Here are a small network's activations along a few directions, averaged over the inputs that share one value of a field.
Related values have similar rows: they may be neighbours, one step apart, or belong to one group.
(in the rows, 500 means zero)
Random noise pushes rows far along 4 fixed directions. That doesn't count. These rows show it; they differ only by the noise:
[464 400 501 481 438 594 466 670 430 416 548 513 569 553 477]
[361 472 467 517 431 776 428 757 360 552 641 537 701 633 354]
[558 412 543 447 526 267 519 364 512 350 357 460 332 370 628]
[366 564 436 521 522 531 453 499 365 676 529 445 572 472 428]
[549 560 343 470 503 191 552 392 487 598 489 317 453 366 625]
[423 583 461 495 480 633 488 553 451 520 575 538 606 593 387]


Values of BURA:
ged: [494 462 708 546 569 927 394 498 648 456 461 712 524 551 398]
lur: [483 583 552 492 569 487 470 428 567 561 468 535 444 559 423]
zifu: [418 434 527 554 495 553 398 653 405 758 504 432 549 440 489]
pudi: [539 661 351 492 442 465 623 509 478 471 607 489 572 600 434]
sidib: [446 544 623 493 564 662 478 412 546 398 399 695 482 602 329]
fepe: [541 392 662 496 504 722 450 506 629 434 476 674 514 511 426]
mutu: [311 543 557 525 554 657 506 427 352 547 535 592 545 536 318]
bima: [515 525 474 615 539 641 394 465 562 643 598 502 547 498 625]
dev: [680 593 372 461 398 281 658 608 580 417 594 410 501 589 590]
fem: [642 167 451 464 371 146 585 705 433 313 431 254 396 345 832]
The values of BURA form a line.
- Going along BURA from bima by way of its neighbour ged, in what order are lur, pudi, sidib, fem met? => lur, sidib, fem, pudi
- What is the length, in steps, of the shortest route from zifu to mutu? => 6

Values of VAKU:
bedi: [595 281 738 471 501 514 353 525 530 280 389 619 407 475 669]
bol: [535 529 331 441 490 375 569 604 412 539 629 337 580 523 506]
dimo: [557 434 577 407 454 464 608 449 581 184 460 608 422 529 421]
melav: [431 305 635 502 444 835 430 712 319 128 420 726 446 623 342]
buza: [451 321 567 540 482 552 433 681 650 568 381 566 495 541 502]
div: [562 284 542 498 504 342 535 641 293 463 490 425 440 439 573]
fes: [592 690 433 468 590 555 540 401 612 381 655 594 603 633 494]
sef: [346 659 428 588 461 717 437 565 568 518 656 613 653 715 444]
zun: [605 430 664 488 412 678 475 506 617 383 511 532 441 567 562]
tono: [477 719 283 575 449 505 590 363 555 738 620 350 602 428 575]
furog: [537 340 568 429 444 447 508 707 498 530 406 458 516 399 409]
The values of VAKU form 3 separate groups.
- Which other values are in the same group as zun? Give them in the order they are listed. => bedi, fes, sef, tono
- Which other values are in the same group as buza? Give them in the order they are listed. => furog
